Each row below holds a small network's activations on one input, seen along a few directions.
In each table, some parts of the input vary, and every possible input appears once, in random order.
A made-up example of a description, with smaller parts first: one of 4 places along a line, together with either a single point or one of 9 places along a line or (one of 3 separate values, together with one of 8 places around a ring).
Shared parts are said once, and a part with two or three values counts as separate values.

Other details of the inputs vary at random and push rows far along two fixed directions, the same in every table; ignore that.

Table:
x1: [ -8  66  13  24  -3 -66  -5 -30   3 -27  12 -71 -49  18   6]
x2: [ -5 -41 -39 -12 -19  38  22  89  11  48 -31   0  63   1 -15]
x3: [ 42 -39  14   5  31  38  10  53 -36   3 -12  52  44 -37  -5]
x4: [-27 -22  24 -18 -96  64 -20   8 -14   4 -50  55  19   6   9]
x5: [-20 -42  -7  -4   5  40  -2  52 -14   2 -17  26  82 -32   5]
x6: [-27 -27 -40  11  75 -20 -10  36  20   7  31 -19  63 -17  41]
x7: [ 38 -15  -9  43  65  -2  65  -3 -15   8  49 -18  12 -46  29]
x8: [ 26 -18  46 -43 -65  -1 -16  12   0  34 -54  26 -68  72 -48]
x9: [ 15  35   6  -5 -90  78  -8  -4 -15  -9 -36  54   2   7 -31]
x10: [ 36  20 -54  -1  -7  56  33  76  12  42 -24  -2  48  -2 -55]
x11: [  3  12  43  16  14 -83   4 -17  -9 -22  -2 -41 -77  11  42]
x12: [ 16  16  16 -24 -62  71 -32  -4 -12 -13 -33  56  17  10 -64]
x13: [-52   5  16   2  -5 -60   9 -66  13   3  37 -60 -37   8  24]
x14: [ 29 -26 -32  13 100 -22   4  33   2   2  30   1  14 -22  36]
x15: [-43 -21  17 -49 -46   7 -66 -34  30   1 -22  39 -11  47   3]
x16: [ -7  61  -5  18   3 -48  21 -84  13 -12  47 -62 -52  10 -16]
x17: [-38 -27 -26   7  59 -32  15  46   3 -11   5 -36  56 -38  36]
x18: [ 52 -42 -18   5  50  53  -9  44 -16  17  10  65  50 -20   7]
x19: [ 34  -8   6  48  59 -23  41  53 -30  -2  16 -16  17 -42  48]
x20: [ -3  -6  39 -10  41 -97 -14 -20  -4 -27  -3 -35 -68  12  13]
x21: [ -7  31  25 -36 -67  18 -43 -39   5 -27 -36  27 -37  32 -57]
x22: [ 22  13 -60   5  27  67 -10  25  15   2  10  44  54 -18 -23]
x23: [-51   7  25  15  -3 -77 -12 -12   1 -13   0 -70 -27  11  47]
x24: [  6   6  28   8  20 -61  29 -71   4 -11  32 -39 -80   6  23]
x25: [-34 -13 -39  24  39  -3  53  -2   4  14  46 -36  38 -49  39]
x26: [  6  30   4 -25 -39  22 -65 -49  22  -9  -8  31 -27  48 -46]
x27: [  0  45   6 -17 -86  43   3 -91   7  -5   2  29 -47  23 -49]
Each input here is: one of 3 separate values, together with either a single point or (one of 2 separate values, together with one of 4 places along a line).
- Changing only the choice among 3 separate values turns x22 into x14. The same change can be made to x1. Which row results? => x19
- Which other rows does x16 become when the choice among 2 separate values takes its other values? List them by row number. => x27
- A walk changes only the place on the line of 4. It starts at x6 and steps to x5. List the rest of the walk in order. => x23, x13

Table:
x28: [ 45  -5 -33  13  14  58  39  37  -9  25   8  30  35 -23 -17]
x29: [-20 -21 -17  -8 -22  50  -9  27   1  15 -12  27  58 -10  -3]
x30: [-24  49   7  -6 -40 -25 -16 -59  13 -22   3 -27 -42  23 -17]
x31: [ -2 -13  51 -17 -12 -53 -38 -13  -6 -14 -26  -3 -57  34  14]
x32: [ 12  40  40 -42 -86  14 -55 -71   9 -15 -31  36 -76  62 -60]
x33: [ 39  -4  -7  29   7  56  36  35 -29   3   3  36  36 -43   6]
x34: [-32   1 -31  22  51 -47  17  37  10   1  18 -62  38 -20  31]
x35: [ -7  20  26   7 -16 -36  16 -34  -5 -12   4 -34 -44   6   3]
x36: [-29  -3 -24  -4   9   7 -15  15  10  -5   0  -4  37 -10   8]
x37: [ 21   0  11   7  -3  26   3 -30  -9  -8  12  33  -7 -10   5]
x38: [ 16  31 -15  -1   7  12 -10 -24   9 -11  11  10 -12   7 -28]
x39: [ -6 -42  -8   9  10  48   6  38 -19   7  -2  42  64 -39  33]
x40: [ 11  16 -13   7  30 -30  18 -21  13   7  25 -27 -32   9  -4]
x41: [ -13   37   48  -32 -118   17  -35  -69    5   -6  -36   15  -65   58
  -49]
x42: [ -9   7   1 -11  -8  -8 -23  23   5  -7 -23  -4   1  12 -11]
x43: [ 23  25  -5   1  -4   7   1  -9   2   4   5  -2 -13  11 -28]
x44: [ -3 -24 -10  22  84 -49   6  22   0  -8  28 -27  18 -26  53]
x45: [-23 -28 -31   5  27   6  21  37   7  20   9 -13  46 -22  25]
x46: [ 14   4 -11  -3 -13  27  15 -23   8  14  11  16  -5   3 -14]
x47: [  0  21 -31   5 -23  68   8  -8  -2  -2   7  31  41 -23 -20]
x48: [ 19  18  30  10   4 -40  -1 -30 -10 -17   3 -16 -56  11   6]
x49: [ -8  18  10  24   9 -32  19 -30  -9 -16  23 -28 -20 -15  28]
x50: [ -5 -11  14 -22   8 -52 -19   2  14  10 -11 -24 -42  37   1]
x51: [ -6  10 -19  40  61 -30  38 -10  -8 -12  47 -41  12 -44  44]
x52: [  0  30 -15  11  24 -25   6 -32  16  -4  29 -35 -14   3  -6]
x53: [ 19  30 -35  36  63 -36  36  25   1   0  28 -58   8 -22   1]
x54: [-24 -32   1  -2  10   0   4  14  -6   4   0   2  28 -18  24]
x55: [  8  -2  -3  19  15  19  15 -23 -10  -9  28  14  10 -27  20]
x56: [ 13  16   0   4 -21   6  23  -3   0  12  -2  -9 -21   5 -16]
x57: [  6 -24  16   8  16  -8  -1  39 -16  -2 -13   8  12 -14  26]
x58: [-38 -14  19 -30 -25 -39 -32 -37  24   5  -5 -17 -41  41   6]
x59: [ 15 -25  22  -5  22 -18 -19  19 -11  -4 -10  16  -9   5  20]
x60: [ -8  25 -45  33  61 -25  31  -7  12  -3  51 -55  23 -29  15]
x61: [ 27 -29  -3 -25 -40  86 -23  49 -10  23 -38  77  50   8 -35]
x62: [ 30   1  -5  23  44   4  18  -3 -12  -7  26  12   1 -23  14]
x63: [ -5  11 -43  30  61 -27  45  -6  13   7  51 -52  12 -28  24]
x64: [-18 -16   2  -7 -12 -13   7  26   6  13 -18 -18   2  10   9]
x65: [ 49 -16  10  -3 -49  95  17  20 -30  13 -27  81  25 -16 -35]
x66: [-35 -14  39 -42 -90   2 -35 -31  10  11 -40  19 -36  50 -13]
x67: [ 27  -2  -4  11  27  11  22  -5  -9   0  19  14   0 -17  -5]
x68: [ -3  -1 -11 -14  23 -10 -31  11  13  -7  -4   7   5  13  -9]
x69: [ 18  -2  -6  12  21  15  23 -15  -5  -1  21  10   7 -22   2]
x70: [-10  14  19 -29  -5 -49 -51 -16  16 -15 -18 -15 -46  45 -15]
x71: [ 10  45   0   2   1 -34 -10 -27   8 -18   1 -30 -45  19 -24]
x72: [ 18  18  40  -4  -9 -38 -16 -50  -6 -17   3  -4 -71  26  -1]
x73: [  6 -15  -7  -5 -19  42  -4  54  -6  15 -28  25  43  -4 -15]
x74: [  3  38  -7  17   9 -31  16  -6   5  -3  12 -47 -20   2 -11]
x75: [ -1 -17  32 -18  15 -56 -22  -3   0  -5 -11 -15 -41  26   8]
x76: [-22  -7 -12 -16  -8  17 -32  -2  13  -7  -5  17  24   5  -4]
x77: [-12  49  -1   5 -16 -29  -1 -33  10 -21   3 -40 -35  13 -14]
x78: [ 10 -24  -8  -4  16  -7   7  47   1  19 -17  -4  10   4   3]
x79: [-22   2 -27  23  53 -48  20  49   8   1  10 -66  31 -17  26]
x80: [-16  29 -44  35  52 -25  36  -3   9  -1  45 -61  26 -32  17]
x81: [ 38  -1 -16   6 -17  54  30  25 -10  22  -9  30  15  -9 -25]
x82: [ -4  41  -7  -3   6 -26 -15 -54  20 -19  19 -22 -35  16 -16]
x83: [-20  41   3 -11 -22 -22 -26 -72  20 -23  16 -20 -44  25 -17]
x84: [-26 -19 -12  22  58 -53  27  33  -4  -3  18 -49  27 -31  46]
x85: [ -2 -43   6  -4  -4  47 -13  17 -13   2  -5  55  42 -20  23]
x86: [-24   0   8 -17   6 -44 -34 -19  22  -3   0 -25 -21  31   1]
x87: [  2  16  -7  10 -19   3  32  -5   1   9   3 -21 -11  -1  -6]
x88: [-11 -19  41 -28  -3 -49 -37 -28   6  -7 -12   1 -53  38   1]
x89: [ 11 -24 -14 -12   2  45 -17  38   1  16 -13  43  43   2 -17]
x90: [  9 -44   4 -12   1  44  -5  25  -8  10 -12  52  39 -14   5]
x91: [-24 -13  22 -31 -17 -42 -32 -32  24   7 -10 -13 -46  45   1]
x92: [  0   6  -4  19   0   9  35  -7 -13  -2  16  -7  12 -28  10]
x93: [  4  29  43 -40 -88  16 -50 -79  12  -4 -23  36 -73  65 -57]
x94: [ 28   9 -18  31  77 -40  42  14  -8  -4  36 -41  -3 -30  16]
x95: [-15 -16  78 -50 -96 -10 -53 -36  -4  -4 -57  34 -70  59 -24]
x96: [  6 -17 -21  -8 -37  93  -4  62 -11   8 -38  61  77 -20 -20]
x97: [ 11  -1 -35  19 -12  62  49  24  -9  21  10  18  50 -34  -3]
x98: [-11 -26  23  -8 -21   5   1  23 -12   2 -26  10   9  -1   9]
x99: [-22  40   2   6 -24 -30   3 -42  10  -8  12 -42 -27  14  -7]
x100: [-15 -25  10   9   7  -4   1  21 -14  -4  -4   7  25 -19  37]
x101: [ 11 -32  21 -10  11   6 -25  10  -9  -2 -10  41   0   5  14]
x102: [  2  22  39  -4 -29 -38   1 -42  -4 -11  -5 -22 -66  20 -11]
x103: [ 33  18 -13  -4 -58 104   4  19 -14   5 -26  69  37 -13 -49]
x104: [  2 -54   9 -23 -44  91 -13  20 -15  15 -25  88  54 -14  -7]
x105: [ 24 -28   0 -20 -47  84 -18  55 -13  21 -47  71  49   5 -35]
x106: [-11 -20  25   3  -3 -15  -6  19 -13  -7 -16   0   1  -4  30]
x107: [-25   2 -20   0   3   2  -9  24   6  -7  -7  -7  36  -9   7]
x108: [ -3 -15 -38  29  84 -49  43  74   5  16  17 -63  33 -31  36]
x109: [ 26 -49 -20 -17 -13  91   2  57  -6  34 -23  81  61  -9 -18]
x110: [  7  16 -11  46  56 -35  46  12 -14 -14  32 -48   5 -40  39]
x111: [-23 -16  -6 -14 -14  16 -25   2  11   6  -4  11  25   9  -2]
x112: [-12  11  17   0  -2 -30   2 -59   4 -13  24 -21 -40   5   6]
x113: [-13  15 -42  31  52 -27  50  -2   9   9  45 -58  14 -31  25]
x114: [-26  10  15 -29 -10 -39 -53 -36  25 -16  -9 -10 -36  40  -8]
x115: [ -5  10  -6  -4  30 -48 -22  22  10 -12 -11 -32 -12  13  -1]
x116: [  6  -9  -6   7 -22  62  26  -8 -17   6   7  37  32 -32  -4]
x117: [ 12 -30  22 -12  -4  -1  -8  30 -13   4 -28  20  -1   5   0]
- Describe the family of inputs behind these rows. => one of 2 separate values, together with one of 5 places along a line, together with one of 9 places around a ring
- Changing only the choice among 2 separate values turns x73 into x74. The same change can be made to x78. Which row results? => x81
- Changing only the choice among 2 separate values turns x34 into x99. The same change can be made to x107. Which row results? => x30
- Changing only the choice among 2 separate values turns x56 into x108. The same change can be made to x93. Which row results? => x89
- Which other rows does x89 become when the place on the line of 5 takes its other values? List them by row number. => x68, x88, x101, x109
- Which other rows does x72 become when the place on the ring of 9 takes its other values? List them by row number. => x33, x37, x48, x49, x51, x55, x62, x110
- Which other rows does x50 become when the choice among 2 separate values takes its other values? List them by row number. => x28
- Which other rows does x82 become when the place on the ring of 9 takes its other values? List them by row number. => x30, x32, x38, x47, x71, x77, x83, x103
